W =
[[ 31  10 -26   9 -13  -8  11 -11   7  11  -6  23   4]
 [-60 -17  39 -17  -8  19   7  35 -55  -9 -16 -28  21]
 [  7   9  22  25 -24  61  20  35  69  58  -3  20  -9]
 [-41   1  15  -5  16   1  63 -29  52  39  12   9  20]
 [ -4   5  17  49  17 -12  10   2   4 -45  18   2  23]]
W[0,0] => 31
W[:, 4] => [-13, -8, -24, 16, 17]
W[2,8] => 69
W[3] => [-41, 1, 15, -5, 16, 1, 63, -29, 52, 39, 12, 9, 20]
W[1,9] => -9
W[1,10] => -16
W[0,6] => 11
W[4] => [-4, 5, 17, 49, 17, -12, 10, 2, 4, -45, 18, 2, 23]
W[1,4] => -8
W[1,5] => 19
W[2,5] => 61
W[1,3] => -17
W[1,0] => -60
W[3,2] => 15
W[2,3] => 25
W[2,0] => 7
W[1] => [-60, -17, 39, -17, -8, 19, 7, 35, -55, -9, -16, -28, 21]
W[3,0] => -41
W[:, 9] => [11, -9, 58, 39, -45]
W[0] => [31, 10, -26, 9, -13, -8, 11, -11, 7, 11, -6, 23, 4]
W[4,1] => 5
W[3,8] => 52
W[2] => [7, 9, 22, 25, -24, 61, 20, 35, 69, 58, -3, 20, -9]
W[:, 6] => [11, 7, 20, 63, 10]
W[:, 8] => [7, -55, 69, 52, 4]
W[1,7] => 35

A = ((77, 58, 80, 86, 222, 200, 96, 238), (195, 70, 215, 114, 177, 158, 230, 108), (129, 136, 72, 145, 155, 122, 237, 45), (225, 173, 221, 217, 226, 118, 89, 52), (180, 245, 235, 234, 212, 97, 218, 128), (155, 216, 93, 85, 100, 160, 151, 145), (107, 174, 63, 242, 226, 180, 129, 231), (130, 166, 245, 152, 163, 223, 93, 166))
A[0][-8]: 77
A[:, -6]: [80, 215, 72, 221, 235, 93, 63, 245]
A[-7][-4]: 177
A[-2][-8]: 107
A[-4][-2]: 218
A[2][-8]: 129
A[7][-7]: 166
A[:, -8]: [77, 195, 129, 225, 180, 155, 107, 130]
A[:, 4]: [222, 177, 155, 226, 212, 100, 226, 163]
A[2][5]: 122
A[6]: [107, 174, 63, 242, 226, 180, 129, 231]
A[4][-5]: 234
A[-1][-2]: 93
A[-1]: [130, 166, 245, 152, 163, 223, 93, 166]
A[6][3]: 242
A[-6]: [129, 136, 72, 145, 155, 122, 237, 45]
A[4]: [180, 245, 235, 234, 212, 97, 218, 128]
A[2][-4]: 155
A[-3][5]: 160
A[-3]: [155, 216, 93, 85, 100, 160, 151, 145]
A[0][6]: 96
A[2][-7]: 136
A[-5][-5]: 217
A[-7][-7]: 70
A[-1][4]: 163
A[4][-1]: 128
A[0][5]: 200
A[-7][6]: 230
A[5][2]: 93

grid =
[[-0.4 -0.9 -2.1 -0.1  1.6 -1.3 -1.0  1.9 -1.9 -0.8  0.2 -0.8]
 [ 1.4 -2.4 -0.1 -2.0  1.7 -0.7 -0.6  0.3 -1.1  0.8 -1.7  0.2]
 [-0.9  0.0  0.6 -2.0  1.4 -1.5 -2.3  0.6 -1.3  1.3 -0.9  0.4]
 [ 0.8  1.3 -1.5  1.9 -0.2 -0.6 -0.2  1.0 -1.7 -1.3 -0.1 -0.8]
 [ 0.2 -2.4  0.3 -2.0  1.7 -0.4  0.8  1.0 -0.5  0.9 -0.8  0.5]
 [-1.6 -2.4 -1.3 -2.1 -1.1  1.0 -0.6 -1.7  1.7  1.4  1.2  0.6]]
Indices start at 0.
row 0 col 0 => -0.4
row 1 col 7 => 0.3
row 4 col 8 => -0.5
row 3 col 6 => -0.2
row 4 col 4 => 1.7
row 4 col 2 => 0.3
row 3 col 10 => -0.1
row 3 col 2 => -1.5
row 2 col 3 => -2.0
row 5 col 5 => 1.0
row 5 col 7 => -1.7
row 4 col 11 => 0.5
row 0 col 11 => -0.8
row 4 col 6 => 0.8
row 5 col 10 => 1.2
row 5 col 6 => -0.6
row 2 col 4 => 1.4
row 4 col 1 => -2.4
row 3 col 3 => 1.9
row 1 col 11 => 0.2
row 3 col 0 => 0.8
row 5 col 4 => -1.1
row 1 col 2 => -0.1
row 0 col 8 => -1.9
row 4 col 7 => 1.0
row 1 col 4 => 1.7
row 0 col 4 => 1.6
row 2 col 10 => -0.9

X =
[[-55 -14 -48 -14  32 -42  17 -17  19]
 [ 17 -37  50 -19 -52  44 -27 -29   2]
 [ -5  -2  15  19  15 -63  38  15 -28]
 [ 47  16  34 -53  18 -39 -46  29  47]
 [ 45  19  57  35 -35  40 -23  20 -67]]
X[0, -9] = -55
X[-5] = [-55, -14, -48, -14, 32, -42, 17, -17, 19]
X[-4, -3] = -27
X[2, -9] = -5
X[0, 7] = -17
X[1, -9] = 17
X[-1, 2] = 57
X[-3, 6] = 38
X[0, 6] = 17
X[-1, 0] = 45
X[1, 5] = 44
X[2, -6] = 19
X[1, -1] = 2
X[4] = [45, 19, 57, 35, -35, 40, -23, 20, -67]
X[3, -1] = 47
X[4, -8] = 19
X[:, -4] = [-42, 44, -63, -39, 40]
